Each row below is a small network's average activation on inputs in which a field has the value named, seen along a few directions.
Values that are neighbours, or in one group, have similar rows; names and order tell nothing.
In the rows, 500 means zero.
Strong random noise was added to every row along 4 fixed directions; ignore it. To show where, here is one row again and again, with new noise each time:
[340 363 681 705 487 395 608 555 671 706 520 451 677 272 636 454 544 481]
[474 504 257 345 670 321 476 595 599 467 557 510 399 545 666 457 429 498]
[390 482 374 470 623 329 492 555 626 588 520 515 509 498 628 452 484 467]
[393 471 403 364 561 404 458 705 615 598 552 537 470 413 802 422 427 535]
[489 591 331 445 590 401 380 581 495 518 482 623 451 626 514 422 467 485]
[454 411 658 647 454 464 556 621 579 603 529 498 598 311 618 436 500 530]


Field T:
t5: [499 487 662 567 333 682 604 465 380 478 443 452 577 416 397 479 582 522]
t2: [482 474 493 269 517 485 417 714 624 556 631 463 373 404 803 444 424 526]
t15: [534 584 496 661 501 440 405 498 409 486 455 637 550 613 315 435 520 478]
t14: [294 536 494 507 633 388 386 428 605 710 324 581 628 571 582 518 529 396]
t7: [606 427 609 494 472 489 676 321 572 413 577 323 455 428 463 603 539 467]
t27: [466 639 391 600 424 611 428 427 336 480 456 591 493 687 151 500 542 439]
t23: [543 512 559 575 482 335 572 406 569 512 537 396 557 460 419 538 552 482]
t10: [532 524 277 310 579 545 489 354 401 387 475 518 425 773 432 560 498 436]
t9: [434 507 711 912 290 624 443 456 343 645 375 687 730 552 216 476 616 492]
t20: [419 613 222 345 640 427 399 363 539 633 539 475 365 722 391 539 519 394]
t16: [714 542 402 338 583 360 559 417 533 254 527 378 395 565 422 582 463 545]
t8: [658 519 809 704 273 731 524 415 419 467 522 475 543 426 274 501 523 456]
t28: [503 408 572 433 482 713 576 517 487 490 568 404 472 406 570 568 493 516]
t29: [434 466 504 608 518 581 582 424 555 515 531 470 518 463 377 582 554 414]
t13: [539 618 716 510 381 597 318 489 435 590 400 606 579 590 380 487 501 525]
t1: [548 481 285 317 759 311 487 397 664 429 579 355 353 621 597 586 451 425]
t22: [595 550 677 559 396 570 458 590 390 435 392 618 561 438 473 449 463 597]
t30: [555 594 445 514 359 601 511 498 315 395 455 541 458 581 308 485 535 523]
t24: [593 325 537 498 492 658 591 686 467 355 614 458 406 302 698 578 413 643]
t19: [504 477 458 415 539 534 346 655 538 560 491 609 465 524 693 417 448 521]
t6: [426 481 546 403 375 532 521 576 548 608 632 423 467 327 629 448 483 564]
t21: [454 504 441 372 477 587 517 573 397 452 401 560 518 534 646 483 461 591]
t11: [628 503 416 569 654 280 631 391 529 314 484 418 492 545 357 534 499 526]
t26: [575 550 471 444 453 460 562 422 440 421 541 397 438 469 384 507 534 509]
t25: [170 438 457 463 539 539 365 505 603 756 421 655 620 513 734 510 527 400]
t17: [458 519 366 386 616 578 443 482 448 475 388 575 481 594 599 543 484 489]
t4: [469 610 464 381 437 501 472 387 424 510 448 466 455 594 377 477 563 463]
t3: [320 239 689 489 506 475 563 640 728 691 565 408 604 188 968 505 419 503]
t12: [423 458 472 504 500 500 589 576 460 497 476 495 500 425 623 513 476 617]
t18: [572 440 721 651 364 513 579 563 577 516 618 404 571 278 533 455 511 551]
Each value of T is a pair of two hidden parts, and every pair occurs once (6 first parts, 5 second parts).
Question: Changing only the second part turns t5 into t4. t10 has the same second part as t5; what does that change turn t10 into?
Answer: t7
Question: Changing only the second part turns t15 into t6. t11 has the same second part as t15; what does that change turn t11 into?
Answer: t26
Question: Changing only the second part turns t1 into t25. t16 has the same second part as t1; what does that change turn t16 into?
Answer: t21
Question: Changing only the second part turns t12 into t30. t24 has the same second part as t12; what does that change turn t24 into?
Answer: t29
